A small network was shown many inputs. Here are its activations along a few directions, one row for each input.
Each table varies a few parts of the input and shows all the possible inputs, shuffled.
Descriptions start from the smaller parts, as in this example, which fits no table here: line(6) and (point or line(9) or (values(3) and ring(8))).
Shared parts are said once, and a part with two or three values counts as separate values.
In the rows, zero is written as 128.

Other details of the inputs vary at random and push rows far along two fixed directions, the same in every table; ignore that.

Rows:
x1: [ 97 140  80  96 144 146 150 142 185 155 109]
x2: [ 75 108 119 154 150  87 113 147 137 115 122]
x3: [181 118  78  98 124 139 132 122 150 153 136]
x4: [163 136 179 153 108 129 110 131  76 106 138]
x5: [145 105 132 159 109  99 119  99  93 109 125]
x6: [190 138 117  97 123 150 130 152 133 153 148]
x7: [ 57 102  97 149 154  90 120 130 155 103 119]
x8: [182 147 167 156 107 158 104 117  84  76 143]
x9: [148 107 169  90 148 125 153  82  96 222 166]
x10: [ 58 117 113 147 129 108 136  97 141 100 100]
x11: [ 91 163 136  89 123 167 164 137 156 159 101]
x12: [175 135 125 107 101 134 149 116 115 170 120]
x13: [196 133 122 101 122 143 129 154 129 162 146]
x14: [103 124  65  98 140 140 150 128 185 154 109]
x15: [197 134 150 155 128 151  84 145  98  73 163]
x16: [ 87 146 105  93 121 145 168 113 165 162  94]
x17: [ 79 140 146 145 125 129 128 119 128  97 112]
x18: [175 131 153 148 133 139  87 148 102  81 160]
x19: [147 110  86 104 129 117 142 137 149 177 125]
x20: [113  75 176 145 182  84 102 102  90 158 190]
x21: [158 129 157 147 137 130  93 154 103  88 157]
x22: [ 96 143 143 151 121 141 125 116 126  89 113]
x23: [100 160 141  90 120 161 165 139 145 164 106]
x24: [102 150 131  95 116 144 168 133 149 176 101]
x25: [200 129 101 100 121 140 128 136 134 153 149]
x26: [161 124 136 154 133 125  90 141 111  80 155]
x27: [ 91 134 127 154 123 128 126 103 130  90 109]
x28: [ 83 131 154 150 122 110 131 130 114 118 110]
x29: [ 94 109 126 154 121  99 131  99 120 111 111]
x30: [177 128 133 157 129 139  88 137 111  75 156]
x31: [152 135 159 152 110 128 114 116  91  91 137]
x32: [193 130 121 103 122 137 129 159 125 167 144]
x33: [ 99 140 116  99 118 132 168 119 151 175  97]
x34: [ 70 118 108 147 153 106 113 135 155  96 123]
x35: [ 71 111 117 152 152  92 115 143 145 110 122]
x36: [ 62 143 166 144 132 124 135 137 123 113 108]
x37: [161 117 118 156 107 129 114  85 106  83 128]
x38: [ 90 129 153 145 151 117 110 164 128 107 132]
x39: [ 68 115 119 148 127 103 137  99 132 105 105]
x40: [190 111  88 103 122 126 134 129 139 167 138]
x41: [177 140 119 100 101 147 151 108 123 155 125]
x42: [122 141 129  93 138 143 144 175 149 176 124]
Each input here is: values(2) and (point or (line(4) and line(5))).
Question: Changing only the values(2) part turns x23 into x21. The same change can be made to x29. Which row results?
Answer: x40
Question: Changing only the values(2) part turns x15 into x8. The same change can be made to x34. Which row results?
Answer: x16
Question: Change only the line(4) part in x8. List by row number the other rows that result.
Answer: x22, x27, x37
Question: Change only the line(4) part in x29. List by row number the other rows that result.
Answer: x24, x33, x36

Rows:
x43: [121 124 137 142 133 119 116 136 122 111 132]
x44: [120 126 140 141 131 120 118 134 119 112 130]
x45: [133 136 117 120 121 140 134 128 137 130 118]
x46: [123 129 131 138 126 124 121 131 123 106 127]
x47: [127 122 115 114 130 125 140 127 138 153 124]
x48: [124 127 128 122 124 125 139 120 128 146 123]
x49: [124 134 139 127 125 130 131 131 124 131 125]
x50: [115 126 142 141 134 125 122 126 119 119 131]
x51: [127 121 110 116 132 122 137 129 142 153 125]
x52: [234 121 133 120 109 141 110 115  93 131 165]
x53: [114 128 143 140 132 126 124 124 120 121 129]
x54: [129 125 116 113 135 129 134 128 140 146 132]
x55: [117 125 139 135 130 121 125 117 120 121 131]
x56: [131 133 115 123 124 138 132 130 139 127 120]
x57: [128 129 124 115 134 137 136 134 137 148 129]
x58: [123 133 136 137 123 127 126 127 122 111 125]
x59: [119 119 134 142 129 113 123 119 117 120 129]
x60: [125 136 131 114 126 135 138 135 134 145 122]
x61: [125 129 120 117 137 134 134 136 141 148 130]
x62: [131 134 107 116 126 139 135 133 147 136 119]
x63: [115 122 137 136 133 119 123 119 121 118 132]
x64: [129 126 127 131 133 123 121 139 130 125 132]
x65: [130 129 120 129 128 127 124 136 133 118 129]
x66: [131 124 119 115 127 126 139 125 132 152 124]
x67: [128 135 117 113 125 136 138 137 141 136 122]
x68: [125 133 133 142 121 131 123 121 123 108 121]
x69: [117 123 139 142 136 123 119 128 120 116 133]
x70: [120 120 134 136 133 118 121 120 121 117 134]
x71: [127 137 125 117 122 136 138 132 134 132 122]
x72: [125 131 131 143 122 129 120 123 122 104 123]
Question: What do these inputs look like to the network?
Answer: line(5) and line(6)
Question: Changing only the line(6) part turns x62 into x64. The same change can be made to x56. Which row results?
Answer: x43
Question: Change only the line(6) part in x70. List by row number the other rows that result.
Answer: x44, x45, x46, x66, x69

Rows:
x73: [153 126 138 172 113 123  95 107  97  57 139]
x74: [103 133 127  91 138 143 158 121 148 182 121]
x75: [ 77 132 129 150 130 118 122 140 137  92 104]
x76: [ 94 120 101 112 151 126 136 142 163 145 123]
x77: [116 149 123  98 124 156 157 145 151 165 111]
x78: [149 146 103  93 110 160 155 122 149 149 113]
x79: [149 117 159 152 132 119 105 105  93 109 154]
x80: [ 57 126 133 124 145 111 140 140 145 131 115]
x81: [225 148 117 103  94 160 130 136 120 145 132]
x82: [167 114 124 122 121 116 133 116 115 159 139]
x83: [ 75 104 131 151 143  91 126 119 123 125 120]
x84: [ 88 123 145 146 140 103 119 134 123 106 131]
x85: [183 121 108 118 132 134 115 134 131 137 151]
x86: [156 133 155 161 119 130 102 131  96  90 140]
Question: What do these inputs look like to the network?
Answer: values(2) and (point or line(6))
Question: Changing only the values(2) part turns x82 into x83. The same change can be made to x85. Which row results?
Answer: x76
Question: Change only the values(2) part in x81. List by row number the other rows that result.
Answer: x75
